grid =
[[78, 128, 94, 98, 75, 108, 144],
 [90, 95, 108, 130, 96, 85, 113],
 [94, 112, 130, 100, 73, 124, 77]]
Counting starts at 0.
The entry in the bottom-right corner is 77
Give the entry directly above 77.
Answer: 113
Give the entry in the top-left corner.
Answer: 78
Give the entry directly above 113.
Answer: 144
The entry at row 1, column 0 -> 90
The entry directly below 98: 130
Give the entry in row 2 and column 0.
Answer: 94
The entry just right of the smallest entry is 124
The entry in row 0 and column 1: 128
The entry at row 2, column 1: 112
Give the entry just left of 113.
Answer: 85
